[[-11 -21  -5   2 -14  -2]
 [-35 -58 -25 -11 -42 -10]] | 2

[[ -7 -24 -21  16  10 -32]
 [-35  10  15 -65  -5   9]
 [ 17  24  27   0 -17  18]] | -65

[[  1  -3  -1   4]
 [-25   5  29 -55]] | -3

[[-52  47 -53 -39 -16 -19]
 [-23 -30 -20  58  17 -54]
 [-32   1  38 -17 -32 -15]] | 58

[[-36 -22  19 -15  17   4]
 [ 13  22  -3  -2  -9   6]
 [-22 -52 -10  21  19   1]] | -2

[[ 29  13   0  49  14  41  58]
 [ -9 -64   1  -2 -27  62 -58]] | 14

[[ -1  -7  -5  -6]
 [-29  60 -28 -35]] | -7

[[-52  -7  27 -13  33]
 [-47 -20  62  25  30]] | 27

[[  5 -12  39  30]
 [ 35 -47  15 -69]] | -12

[[ 18  28  23  -3  11]
 [-12  57 -42  56 -49]] | 23
---
[ -7.0 -17.9   2.3  14.2  -6.2  -8.0   1.6] >> 14.2, 14.2

[   4.625   30.503  176.768  158.005   99.126 -134.407  -37.802] >> 158.005, 176.768

[[-145.66   86.42   15.57  162.18  -15.26   67.62  -12.69]
 [  -8.54   39.59   48.65  106.65  -49.46   41.92  -41.98]
 [ -10.20   42.30   34.80   96.71  -37.91   14.21  -24.32]] >> 106.65, 162.18

[ 1.85  1.42 -1.61 -0.67 -1.46] >> -1.61, 1.85

[[ 19.6  -2.4 -11.0   5.3   7.0   3.5  -1.9]
 [  0.1  23.3   4.0  14.8   3.2  -8.2  20.6]
 [  1.8  20.0 -16.4   5.6   9.3  -3.7  14.4]] >> 14.8, 23.3

[ -96.003 -134.769  132.215  -58.155   -1.368  116.925    1.088] >> -58.155, 132.215

[-7.75  3.36  1.62 15.33 -9.53] >> 1.62, 15.33
---
array([[ 54,  41, -38,  50, -53,  45],
       [-48, -53,  10, -37,  43, -55],
       [-18,   7,  19, -16,  20,   1]]) --> 1

array([[ -5,   1,  -3, -69, -16,  -1],
       [-20, -10,   8, -36,  20, -32],
       [-14, -14, -24, -55, -26,  -6]]) --> -6

array([[ -7,   0, -49, -50,  58, -17, -24],
       [ 19,  16,  69,  73, -51,  36,  42],
       [ 67,   3,  -1, -44,  61, -31,  12]]) --> 12

array([[ 16,  -5, -40, -15, -18,  -4,   1],
       [  5,  -4, -27, -17, -14,  -3,   2],
       [-61,  43, -62,  41, -27, -43, -48]]) --> -48

array([[ 24, -53,  44, -43,  25, -26],
       [ 25, -52,  45, -44,  26, -28],
       [-40,  -6, -15,  17, -38,  35]]) --> 35

array([[ 41, -14,  19, -20],
       [ 35,   6,  -8,   7],
       [-59,  34, -46,  48]]) --> 48
---
[ 40  56 -38  40  36] ==> 40
[ 37 -29 -10 -37  27  65 -68] ==> 65
[28  6 10 35 17 -9 54] ==> -9
[ 67  69  41 -26 -54] ==> -26
[ 61 -33  35  71] ==> 35
[ -8  44  30 -60  50 -50] ==> 50
[-46  14  21   4 -28 -15  61] ==> -15
[ 40 -12 -20  16  59  22] ==> 59
[-47 -58 -54  32 -53  56 -52] ==> 56
---
[ 860 -110 -673 -784 -503 -727] >> 860, -727

[[ 93 216 124  87 121]
 [186 135 206 184  62]] >> 93, 62

[ 60 124 187  62 178  36 221] >> 60, 221

[7 0 0 7] >> 7, 7

[76 70 16 41 38 72] >> 76, 72

[7971 2533 4104 8061 8939] >> 7971, 8939

[[51 55 33  9 86 44]
 [ 8 76 35 42 80 31]
 [43 97 24 26 78 32]] >> 51, 32

[[383 378 430 811 379]
 [469 328 130 805 497]] >> 383, 497

[[ 35  27 -28  40 -21]
 [ -6 -23   4  -3  22]
 [ 39  29 -32  44 -26]] >> 35, -26
---
[1.075, 0.595, 1.365, 0.284, -1.368] ==> 1.075
[-0.08, 0.12, -0.10, -0.12, -0.02, 0.14] ==> -0.08
[-0.12, 0.13, -0.06, -0.13, -0.06, -0.04, 0.01] ==> -0.12
[-0.04, -0.07, -0.17, 0.09, 0.00, 0.11, 0.00] ==> -0.04
[-19.2, 8.2, -13.1, 1.5, 12.0, 17.8] ==> -19.2
[-0.387, 6.070, 3.429, 0.322, -15.062, 18.559, -11.289] ==> -0.387
[-0.8, -1.3, 0.0, 1.4, 1.6] ==> -0.8
[0.141, -0.101, 0.067, 0.152, 0.188, -0.087] ==> 0.141
